Small tables with named rows and columns. After each table, cells are looked up by row and column.

luvebug
fields: lanifom, vipe, kabog, mukisi
tob: [202, 120, 183, 112]
sadem: [180, 112, 175, 122]
binikis: [144, 151, 196, 194]
doraf: [95, 61, 150, 120]
satumub: [125, 117, 169, 213]
regetik: [133, 168, 132, 113]
palasir: [209, 144, 130, 108]
radidev: [154, 87, 204, 223]
kep: [120, 107, 120, 114]
veberi: [153, 149, 219, 136]
mov: [162, 135, 80, 161]

What is the vipe of binikis in luvebug?
151
What is the kabog of regetik in luvebug?
132
What is the mukisi of binikis in luvebug?
194
What is the mukisi of tob in luvebug?
112
What is the vipe of mov in luvebug?
135
What is the vipe of kep in luvebug?
107
What is the kabog of satumub in luvebug?
169
What is the kabog of doraf in luvebug?
150
Which row has the largest lanifom? palasir

Table rofu
	pabig	zoko	viv	bim	teketid	sebalo
sas	149	121	163	139	133	102
moziru	104	108	174	82	114	185
bul	35	176	80	43	120	72
lomepoz	81	126	140	47	107	110
puf	114	209	114	158	217	140
budi	103	149	147	118	61	140
mopoga	201	149	168	177	159	130
fugo	79	118	152	183	119	146
tetif	148	124	86	131	124	141

What is the zoko of puf in rofu? 209
What is the sebalo of tetif in rofu? 141
What is the teketid of lomepoz in rofu? 107
What is the viv of puf in rofu? 114
What is the sebalo of lomepoz in rofu? 110
What is the pabig of sas in rofu? 149
What is the sebalo of puf in rofu? 140
What is the bim of fugo in rofu? 183
What is the pabig of moziru in rofu? 104
Row with the largest bim: fugo

lav =
fields: pul, mokiku, nisivo, sofir, pebafo, ved, vis
bamo: [126, 82, 125, 40, 112, 140, 176]
mes: [217, 106, 208, 146, 107, 118, 110]
kuz: [185, 127, 170, 102, 53, 86, 111]
rez: [171, 101, 185, 65, 131, 79, 90]
pumuv: [180, 74, 209, 146, 183, 121, 112]
vob: [166, 24, 173, 98, 136, 134, 146]
vef: [180, 105, 141, 80, 38, 132, 144]
mev: [202, 89, 162, 146, 94, 197, 178]
pebud: [148, 35, 111, 83, 120, 143, 97]
gigo: [159, 139, 136, 15, 128, 150, 134]
firim: [182, 88, 196, 104, 112, 139, 214]
mapose: [181, 55, 154, 100, 142, 200, 151]

vob, nisivo -> 173
pumuv, pebafo -> 183
vef, pul -> 180
pumuv, ved -> 121
kuz, vis -> 111
mev, pebafo -> 94
mev, pul -> 202
vob, mokiku -> 24
vob, vis -> 146
firim, ved -> 139
mes, pebafo -> 107

fad
|  | reb | pag |
|---|---|---|
| finir | 60.3 | 42.4 |
| zemadu | -52.5 | 46.5 |
| mepi | 14.0 | -31.1 |
| zule | -6.3 | 23.8 |
| rogi | -0.9 | 10.9 |

What is the pag of zule in fad?
23.8
What is the reb of zemadu in fad?
-52.5
What is the reb of rogi in fad?
-0.9
What is the pag of finir in fad?
42.4
What is the pag of rogi in fad?
10.9
What is the pag of zemadu in fad?
46.5
What is the reb of zule in fad?
-6.3

gural =
fields: lupi, gof, bonab, vef, rop, rubor, fubosir
zom: [886, 718, 227, 443, 482, 618, 573]
mig: [564, 503, 360, 434, 543, 438, 482]
sasa: [478, 389, 509, 331, 482, 480, 530]
tun: [451, 623, 524, 609, 378, 574, 486]
vis: [599, 648, 314, 546, 752, 478, 516]
bofitu: [733, 222, 300, 632, 221, 496, 473]
nas: [511, 508, 373, 467, 382, 469, 486]
virizel: [548, 488, 381, 439, 529, 437, 481]
mol: [621, 732, 294, 631, 875, 504, 530]

mig, lupi -> 564
vis, rubor -> 478
nas, fubosir -> 486
nas, rop -> 382
bofitu, bonab -> 300
nas, bonab -> 373
mol, vef -> 631
bofitu, rubor -> 496
bofitu, gof -> 222

zir:
         sivupe  votebib  boburoz  rizoduz  safid  selazi   giba  lubiv
vuvu      89900    53743    83499    29980  68689   23937  48410  50634
befameg   77759    40775    93058    43735  79761   28223  47533  64971
situm     86088    86006    48198    26438  47191   44745  54698  38430
tuse      58258    30545    40488    71596  15675   59210  79405  18189
gorumot   78549     4741    94373    56000  55656   19935  61056  39264
dab       73443    63853    64880    42838  61303   45183  53721  53887
valipot   84345    44684    89501    36979  73801   24494  48314  57068
pim       43573    43369    44768    78824  39189   72195  71187  47829
moreme    63268    35146    77416    60212  63996   43964  57531  58030
pem       94940    67488    69603    22498  57240   26979  50692  40114
kem       84825    67561    29950    36852  11459   47778  71614   6027

What is the lubiv of tuse in zir? 18189
What is the safid of vuvu in zir? 68689
What is the giba of moreme in zir? 57531
What is the votebib of gorumot in zir? 4741
What is the rizoduz of befameg in zir? 43735
What is the safid of situm in zir? 47191
What is the sivupe of pem in zir? 94940

